Each row below holds a small network's activations on one input, seen along a few directions.
In each table, some parts of the input vary, and every possible input appears once, in random order.
Descriptions start from the smaller parts, as in this example, which fits no table here: one of 2 separate values, together with either a single point or one of 9 places around a ring or (one of 4 places along a line, together with one of 8 places around a ring).
Shared parts are said once, and a part with two or three values counts as separate values.
(in the rows, 128 means zero)

Other details of the inputs vary at random and push rows far along two fixed directions, the same in every table; ignore that.

A family of inputs:
r1: [151 184 157 147 170 117 129 141 114 117  98]
r2: [152 177 161  96 158 126 141 195  91 166 144]
r3: [134  64  84  67 129  75 104 141 148 124 202]
r4: [ 85  90  91 137  97 133 128 150 138 107 168]
r5: [106  97 165  96 104 134 103 171  75 118 149]
r6: [168 163 123 172 166 129 162  83 166 141  83]
r7: [157 148 162 127 117 178 134 155  98 133 112]
r8: [134 103 104 123  84 126 126 134 142 105 168]
r9: [125 185 148 148 145 130 153 135 117 155  86]
r10: [137  91 119 117  86 147 112 121 145 107 172]
r11: [143 155 117 126 149 109 125 128 133 104 111]
r12: [111 167 136 164 163 165 154 165 119 138  85]
r13: [136  61  75 141  93 113 131  67 184 134 142]
r14: [101  53  75 118 117  90 105  60 170 107 156]
r15: [144 176 121 167 161 115 150  81 168 152  84]
r16: [157 185 153 122 192 120 146 161 130 167 125]
r17: [152 139 144  94  66 142 128 172  93 128 148]
r18: [150 137 138  91 115 127 108 130 103 116 129]
r19: [107 139 148 140 134 184 136 174  95 136 111]
r20: [139 130 144  81  99 141  98 166  84 105 142]
r21: [158 170 132 165 185  93 137  85 152 122  94]
r22: [137 136 114 156 144 124 135  60 171 144 114]
r23: [155 142 156 104  92 157 122 145 108 131 138]
r24: [107 104 154  96  98 120 112 187  83 116 143]
r25: [118  51 108 116  70 145 119 107 140 134 155]
r26: [149 179 122 176 174 125 151  98 175 122  99]
r27: [127 165 173 111 129 122 121 176  74 144  96]
r28: [106 137 140 147 143 138 145 119 126 132 123]
r29: [149  96  92 133 177 101 143 107 179 153 158]
r30: [114  96 129 137 138 105 109  89 134 126 134]
r31: [ 92 138 118 137 169 129 122 130 120 110 116]
r32: [123  90  95 157 123 121 145  84 176 139 115]
r33: [126  57 112 100  80 107  87 100 124 118 172]
r34: [ 93 100 150 107 109 147  96 185  73 109 158]
r35: [118 126 132 148 138 141 155 137 137 137 101]
r36: [145 118 109 162 145 133 144  55 167 151 103]
r37: [120  62  73 113 111  90 101  53 169 112 154]
r38: [152 116 138  84  53 144 118 171 108 123 158]
r39: [122 135 144 110  88 141 128 164 111 144 123]
r40: [ 95 108 139 107 103 133 105 200  81 108 151]
r41: [ 98  61  96 141 113 122 127  82 181 111 166]
r42: [120 169 113 151 186  92 141  90 153 134  74]
r43: [146 148 169 118 134 139 106 153  85 113 129]
r44: [151 160 131 146 234  72 138 110 155 150 128]
r45: [115 120 152  99  73 154 120 160  84 143 144]
r46: [134 125 118 119  88 121 131 125 125 142 135]
r47: [146 121 109 149 128 122 138  70 162 121 144]
r48: [ 95  72 108  99 114 110 108 117 130 103 156]
r49: [161 171 165 121 111 171 142 190  86 136 100]
r50: [105 125 128 100 123 112 123 160 108 116 121]
r51: [110 167 123 180 181 113 166 101 159 134  94]
r52: [141  75  87  85  78  96 103 118 142  96 166]
r53: [ 99  67  87 142 109 108 134  96 188 109 159]
r54: [145 179 149 153 153 150 143 122 120 127 113]
r55: [142 180 170 112 106 157 131 152  75 161 107]
r56: [ 99 176 121 145 181 120 136 151 119 117  91]
r57: [105 178 168 127 132 184 129 197  81 136 113]
r58: [ 89  85  94 131  95 138 122 152 149 106 166]
r59: [116  97 146  87  57 157 109 160  99 138 155]
r60: [152  60  89 141 103 130 130  56 181 116 156]
r61: [157 150 171 111 126 133 109 141  85 123 124]
r62: [143 167 128 164 181  90 133  80 148 141  84]
r63: [139 176 109 146 178  90 137  82 153 139  74]
r64: [119 144 134 180 187 144 162  87 157 142  83]
r65: [ 99 172 160 134 134 174 135 186  76 134 119]
Description of these inputs: one of 5 places along a line, together with either a single point or (one of 2 separate values, together with one of 6 places along a line).
Q: Changing only the place on the line of 5 turns r1 into r26. The same change can be made to r40. Which row results?
A: r58
Q: Changing only the place on the line of 5 turns r8 into r11. The same change can be made to r65. Which row results?
A: r31
Q: Change only the place on the line of 6 in r60. List by row number the other rows that result.
A: r7, r19, r25, r36, r64

A family of inputs:
r66: [ 89  30  70 107 109  96 109 117 161 102 167]
r67: [131  37  47 163  97 106 123  18 225 105 153]
r68: [132 210 178 119 193 155 144 207  69 147  68]
r69: [141 215 170 175 169 171 149 117 119 162  59]
r70: [119 147 104 219 202 127 160  22 207 130  86]
r71: [157 167 111 165 160 146 136  73 156 139  74]
r72: [145 168 190  84  75 191 136 187  71 151 106]
r73: [142 165 145 173 160 135 168  79 176 143  83]
r74: [109  74 129 134  72 144 126 134 143 120 157]
r75: [117 214 149 161 191 126 151 142 121 142  91]
r76: [140 156 142  77  75 136 116 211  70 135 133]
r77: [130  64 119 102  98 120  93 134 119 123 184]
r78: [137 133 152  65  86 134 114 214  60 153 116]
r79: [139 135 176  51  55 145 106 202  58 119 166]
r80: [128 163 118 184 182 155 140  66 161 134  89]
r81: [ 98   8  57 137 133  70 103  49 198  80 171]
r82: [112  78 117  82  74 138 110 193 109 116 202]
r83: [103  89 110  79  76 112 118 135 131 126 162]
r84: [133 171 138 145 187 130 138 138 125 160 105]
r85: [126 116 167  95  52 176 129 223  68 126 130]
r86: [147  37  83 107  98  91  99  98 153 107 182]
r87: [124 197 134 153 166 124 138 134 130 145 107]
r88: [123 230 171 126 170 148 144 202  75 129  75]
r89: [135 200 171 192 174 153 172 138 122 163  65]
r90: [159 161 117 173 213  99 155  54 192 122 120]
r91: [147 145  82 201 177 107 170  22 180 133  88]
r92: [133  56  91 125 100 108  98 101 161 103 208]
r93: [129 179 142 200 194 139 165  94 167 124  56]
r94: [145 176 149 150 192 128 134 140 123 105 105]
r95: [135  42  99  98 110 100 110  89 162 110 191]
r96: [127 102 109 110 100 132 112 159 130 126 183]
r97: [110  23  65 154 151  80 111  43 202  99 191]
r98: [ 93 139  79 184 209  81 148  53 201 108  85]
r99: [135 122 165  43  79 155 120 223  63 149 156]
r100: [105  70 107 104 115 123 116 154 126 130 175]
r101: [136 200 137 196 187 144 169  77 129 157  76]
r102: [141  61 114  86  80 100  96 138 113 120 154]
r103: [125  82 105 114  69 165  97 111 136 125 160]
r104: [159 211 145 150 214 119 155 141 119 165  57]
r105: [127 129 181  43  52 140 101 196  52 127 150]
r106: [144 136 180  83  51 176 141 203  78 152 129]
r107: [121 146 167 107  77 179 138 186  41 143 134]
r108: [113 189 157 147 201 126 148 148 108 163  76]
r109: [139 203 157 203 188 145 162  91 160 158  61]
r110: [ 95 152 110 164 180  97 142  88 164 134 105]
r111: [163 211 143 142 182 128 150 162 116 150  87]
r112: [144 101 115 145  91 128 134 108 161 127 120]
r113: [131  96 135  99 124 107 119 110 132 128 141]
r114: [138 120 160  53  42 129  90 202  48 124 142]
r115: [121 161 160 147 188 116 130 122 109 143  93]
r116: [112 200 132 168 193 109 143  97 148 154  75]
r117: [117  37  60 164 144  82 115  43 213  86 206]
r118: [115  75 132  92  48 172 110 166 102 100 152]
r119: [101  32  51 148 122  74 106  47 206  59 189]
r120: [127  90 143 110  42 160 120 176 105 143 157]
r121: [100  43  59 161 127  73 111  36 208  81 197]
r122: [141 238 176 114 152 132 140 190  67 163  50]
r123: [146 138 167  62  56 197 113 181  71 140 132]
r124: [141 251 188 113 163 147 157 189  79 157  76]
r125: [148 187 141 132 178 130 158 136 141 144 115]
r126: [120 148 179  74  67 144  90 199  43 136 141]
r127: [135 145  94 192 184 116 181  13 191 135 101]
r128: [122  57 114  97 111 119  99 146 116  92 170]
r129: [115  69 110  70  68 140 105 206 105  95 194]
r130: [116  65  90 124  86  99  95  94 155  99 197]
r131: [146  88 129 106  39 146 124 169 111 138 142]
r132: [109  97 110 119 125 113 115 129 134 145 142]
r133: [126 177 122 193 193 138 173  78 135 124  70]
r134: [133 167 157 147 179 117 123 117 113 151  92]
r135: [132 203 170 119 186 130 155 150 106 168  70]
r136: [106 117 173  65  57 141  91 204  44 121 159]
r137: [103  98 119 116 118 104 104 116 127  92 137]
r138: [114  56  76 127  92 149 106  84 166  87 157]
r139: [166 146 112 156 174  99 133  92 160 118 122]
r140: [137  57  78 113  77  86 100  94 156  91 185]
Q: What do these inputs look like to the network?
A: one of 5 places along a line, together with either a single point or one of 4 places along a line or (one of 2 separate values, together with one of 5 places around a ring)
Q: Changing only the place on the line of 5 turns r75 into r76. The same change can be made to r89. Which row results?
A: r131
Q: Changing only the place on the line of 5 turns r78 into r108. The same change can be made to r86. Which row results?
A: r97
Q: Change only the place on the line of 4 in r89. List by row number the other rows that result.
A: r70, r74, r80
Q: Change only the choice among 2 separate values in r84. List by row number the other rows that result.
A: r77
Q: Change only the place on the line of 5 in r113. List by row number the other rows that result.
A: r81, r102, r115, r134
Q: Change only the choice among 2 separate values in r75. List by row number the other rows that result.
A: r121

A family of inputs:
r141: [124  95 107  60  89 103  95 140 107 127 152]
r142: [ 88  49 121 101 101 146 114 167 126 122 185]
r143: [175 156 168  95 110 140 113 169  77 142 161]
r144: [139  83 126 103  49 150 130 140 111 148 172]
r145: [148  98  94 153 122 122 140  68 188  93 124]
r146: [141 140 187 111 119 163 124 162  81 143  92]
r147: [147 136 155 111  76 165 118 184  87 135 100]
r148: [134 194 134 131 218  98 155 156 133 156  88]
r149: [133  47  79 119  35 135 114 107 169 127 195]
r150: [ 93 113 106 167 139 105 142  89 148 122 120]
r151: [113 128 122 118  91 153 110 143 108 126 122]
r152: [ 87  23  70 120  87 127 126 135 150 113 196]
r153: [118 164 120 136 178  66 136 104 147 134  98]
r154: [ 92 145 146 168 175 115 137  93 144 131 101]
r155: [135  75  91 161 128 116 140  63 168 120 117]
r156: [101 115  89 170 156 130 141 126 173 127 130]
r157: [116 190 145 160 155 128 150 122 134 109  93]
r158: [162 150 121 129 171  87 138  94 154 142  83]
r159: [162 173 127 161 142 142 162  85 172 134 116]
r160: [117 131 129 113 116 158 138 188 120 111 147]
r161: [100 161 119 181 153 115 140 107 152 126  92]
r162: [168 137 166  96 117 133 101 172  72 115 130]
r163: [124  93  91 150 187  92 121 108 172  99 174]
r164: [142 139 186  97  88 173 128 167  85 165 138]
r165: [111 154 178 104 128 168 115 155  72 143 104]
r166: [176 213 152 128 180 105 155 116 136 183  85]
r167: [113  84  70 142 116 120 123  52 189  87 153]
r168: [139 152 159  89 126 137  92 165  64 115 139]
r169: [118 168 133 154 164 143 142 102 112 143  79]
r170: [122 135 152 111 126 105 100 160  88 102 153]
Q: Changing only one part turns r161 into r151. The same change can be made to r170. Which row results?
A: r168
Q: What do these inputs look like to the network?
A: one of 5 places along a line, together with either one of 2 separate values or one of 4 places along a line
Q: Change only the choice among 2 separate values in r141. List by row number the other rows that result.
A: r168
Q: Change only the choice among 2 separate values in r153. List by row number the other rows that result.
A: r170

A family of inputs:
r171: [114  62  87 106 104  97  99 127 146 105 198]
r172: [171 169 128 168 177 107 151  71 160 145  88]
r173: [105  69 106 102 111  97  98 125 128 104 156]
r174: [137 195 148 162 144 161 155 130 120 135  72]
r175: [118 133 177  51  75 150  98 241  30 120 159]
r176: [139 213 181 124 179 138 142 192  85 147  98]
r177: [152  90  87 145 126  95 126  46 200 126 140]
r178: [106  66 113  72  88 110  99 164 106 109 176]
r179: [134 141  98 205 180 133 158  42 199 119  92]
r180: [110 117 135 128  89 154 134 140 116 141 127]
r181: [125 177 160 167 156 166 155 127 117 156  81]
r182: [112  17  65 152  80 134 122  60 196 101 185]
r183: [122  88 108  87 102 111 104 161 113 122 169]
r184: [162 140 154  87  82 149 120 140  94 145 135]
r185: [122 155 152 118  83 165 136 171  91 139 110]
r186: [121 191 167 140 184 119 125 146  95 127  89]
r187: [127 154 110 163 216  90 153  92 180 133 102]
Q: What do these inputs look like to the network?
A: either one of 3 separate values or one of 6 places around a ring or (one of 2 separate values, together with one of 4 places along a line)
